These are the activations of a small neural network, seen along a few directions. Each row is one input.
Each table varies a few parts of the input and shows all the possible inputs, shuffled.
A made-up example of a description, with smaller parts first: one of 2 separate values, together with either a single point or one of 11 places around a ring or (one of 6 places along a line, together with one of 8 places around a ring).
Shared parts are said once, and a part with two or three values counts as separate values.

Other details of the inputs vary at random and push rows far along two fixed directions, the same in every table; ignore that.

Table:
row 1: [ 12.8  30.2  27.9 -21.1   6.8   4.8  -5.3  23.3  15.9  14.3  46.9  18.6
  -2.1]
row 2: [  4.5  38.8   6.6 -18.2   1.6  15.7  -7.2 -11.9 -15.0  -5.3  52.7  31.7
  -0.3]
row 3: [-24.2  17.6  35.2 -32.6   6.0 -48.0   0.2  -7.0 -16.3 -16.4 -65.3  22.4
  19.9]
row 4: [-22.6  14.1   5.1 -21.2  36.6 -56.0  -5.0 -15.9  15.3 -20.3 -65.3   7.9
  -8.1]
row 5: [ 22.0 -53.1 -28.2  37.7 -44.6  37.7  15.3  19.5  -1.6  10.7 -38.9 -63.3
  29.7]
row 6: [  5.8  12.7  34.3  -4.0   2.6  10.7   4.7 -15.8 -10.0   5.6  53.7  36.5
   4.3]
row 7: [  4.8  13.3 -26.4  -1.1   1.5  37.2  -5.8  -0.7  23.4  -1.8  84.0   8.0
  -1.0]
row 8: [-16.8  -7.4  23.1 -18.4  40.9 -58.6  14.1  -8.5   9.7 -15.2 -57.2  13.8
  21.0]
row 9: [ -8.5  -1.2  11.6  -2.0  31.1   8.1   7.1  -3.7  19.5   3.7  54.9  27.0
 -23.5]
row 10: [  2.7  37.7  17.0 -22.1  24.4 -53.6   3.7  17.3  -1.1 -19.9 -67.2   2.9
  10.8]
row 11: [ -9.6   9.0  -2.0   3.7  38.0  -0.3 -15.6  -6.0   7.8   9.9  56.4  22.1
 -20.3]
row 12: [  5.6  -2.6   9.9   9.7 -10.0  46.8   4.7 -11.8 -14.2  13.0  73.6  23.4
 -21.7]
row 13: [ 11.8  21.0   9.5  -5.4   4.0 -21.6  -6.9   7.6   9.9  -5.9 -31.5  -7.3
 -16.7]
row 14: [  3.1   6.5  30.1 -21.2  36.0 -56.6  15.9  14.5 -10.5  -0.3 -65.1   8.8
 -12.0]
row 15: [ -2.7  -2.5 -10.1 -13.2  -2.4  37.0  -5.2   2.6  25.4  16.5  85.3   6.9
   4.0]
row 16: [ -4.0 -50.3 -46.5  48.2 -57.2  32.9  -7.4  -8.0 -31.2   1.4 -37.5 -45.4
   8.3]
row 17: [ 14.6 -45.6 -45.6  49.1 -47.6  24.6  -3.4  21.2 -10.9   9.1 -35.9 -66.4
   2.3]
row 18: [  0.5 -38.2 -51.7  32.2 -67.7  39.2  -4.0 -16.8 -16.1   1.1 -43.4 -47.5
   5.4]
Description of these inputs: one of 3 separate values, together with one of 6 places around a ring.
- The inputs of row 18 and row 4 match in every part but the choice among 3 separate values. If row 6 is changed in the same way as row 18 into row 4, which row does it become? => row 8
- A walk changes only the place on the ring of 6. It starts at row 1 and steps to row 10. List the rest of the walk in order. => row 13, row 17, row 14, row 5
- Which other rows does row 10 become when the choice among 3 separate values takes its other values? List them by row number. => row 2, row 7

Table:
row 19: [ 24.9  36.5  33.1  -5.0  31.0 -16.4 -18.6  12.3 -15.1   9.4  54.4  28.7
 -33.6]
row 20: [-15.2  34.3  18.4  -1.6  33.8   0.6 -10.0 -37.1 -30.3  -0.5  54.6  46.8
 -28.0]
row 21: [ 26.0  43.1  -6.3 -15.5  16.2  29.6  -0.5  14.9  38.3   8.6  87.1  14.4
  -8.0]
row 22: [-24.6  41.4  22.1 -34.1  19.6 -29.4  -9.7 -29.9 -16.7 -27.1   5.1  50.4
  11.3]
row 23: [-23.5 -15.4 -33.0 -10.8   3.4 -42.3  -2.8  -6.7  32.3 -22.5 -75.8 -27.9
  21.1]
row 24: [  9.8  17.1   6.3   6.4  34.4  -9.7  -2.3  19.0  11.6   1.0  12.9  -3.5
 -34.1]
row 25: [-10.1 -19.7  -0.2   2.8 -46.8   9.6  14.1   4.3 -21.8  -1.0 -49.7 -21.9
  18.5]
row 26: [  9.2 -17.1   9.7   8.0 -26.3  25.8   4.7  -8.1 -21.4  21.8  -4.8   0.4
  -1.6]
row 27: [ 18.4 -29.3 -19.0  50.3 -40.6  53.6   4.8  18.5  -2.0  30.3  12.0 -36.9
  14.1]
row 28: [ 18.6 -24.3 -19.4  23.4 -44.5  41.3  -1.8  28.9  -4.5  21.2  34.5 -32.9
  23.2]
row 29: [-27.7 -38.2 -27.8  -5.0   4.8 -25.0  10.3   2.6  25.6  -4.4 -64.3 -33.0
  23.0]
row 30: [ 18.7  -6.4 -11.5  25.8 -43.3  56.5 -10.4  -5.4 -23.7  22.9  60.2  -2.7
 -36.3]
row 31: [-21.9 -10.6  27.5  -4.9  11.9 -52.3  12.7 -30.3 -30.0 -30.4 -61.4  26.9
  11.7]
row 32: [  9.8 -32.7 -19.1  22.2  -1.7  48.8   0.0  -5.2  40.9  10.0  85.0  -7.7
 -16.5]
row 33: [  5.3 -11.4 -30.6  11.5 -74.9  34.4   0.9  -6.2 -10.9  -0.5 -32.5 -31.7
  18.3]
row 34: [-29.5  15.4  34.1 -34.1  28.1 -29.7  -0.3 -20.5 -25.5 -17.9  -4.4  50.8
  16.7]
row 35: [21.4  1.2 12.3 -8.2 37.3 -3.4 12.5 14.0 17.5  5.5  6.6 -0.7 -8.6]
row 36: [ -2.7  10.2  15.5 -27.5  37.1 -49.9  15.7  26.2  15.8  -9.1 -52.3   0.5
  13.6]
row 37: [  7.9  58.0  34.6 -31.7  25.7 -34.5 -11.6  10.5   1.8  -8.0   1.2  23.4
   9.4]
row 38: [-14.9 -52.0 -46.7  28.1  -5.2  -7.6  -7.3  -1.9  18.0  -9.3 -68.2 -43.6
 -14.3]
- The inputs of row 33 and row 37 match in every part but one. If row 26 is changed in the same way as row 33 into row 37, which row does it become? => row 27
- What is each input in this table made of? => one of 4 places along a line, together with one of 5 places along a line
- A walk changes only the place on the line of 5. It starts at row 34 and steps to row 25. List the rest of the walk in order. => row 28, row 36, row 29
- Which other rows does row 29 become when the place on the line of 4 takes its other values? List them by row number. => row 23, row 32, row 38
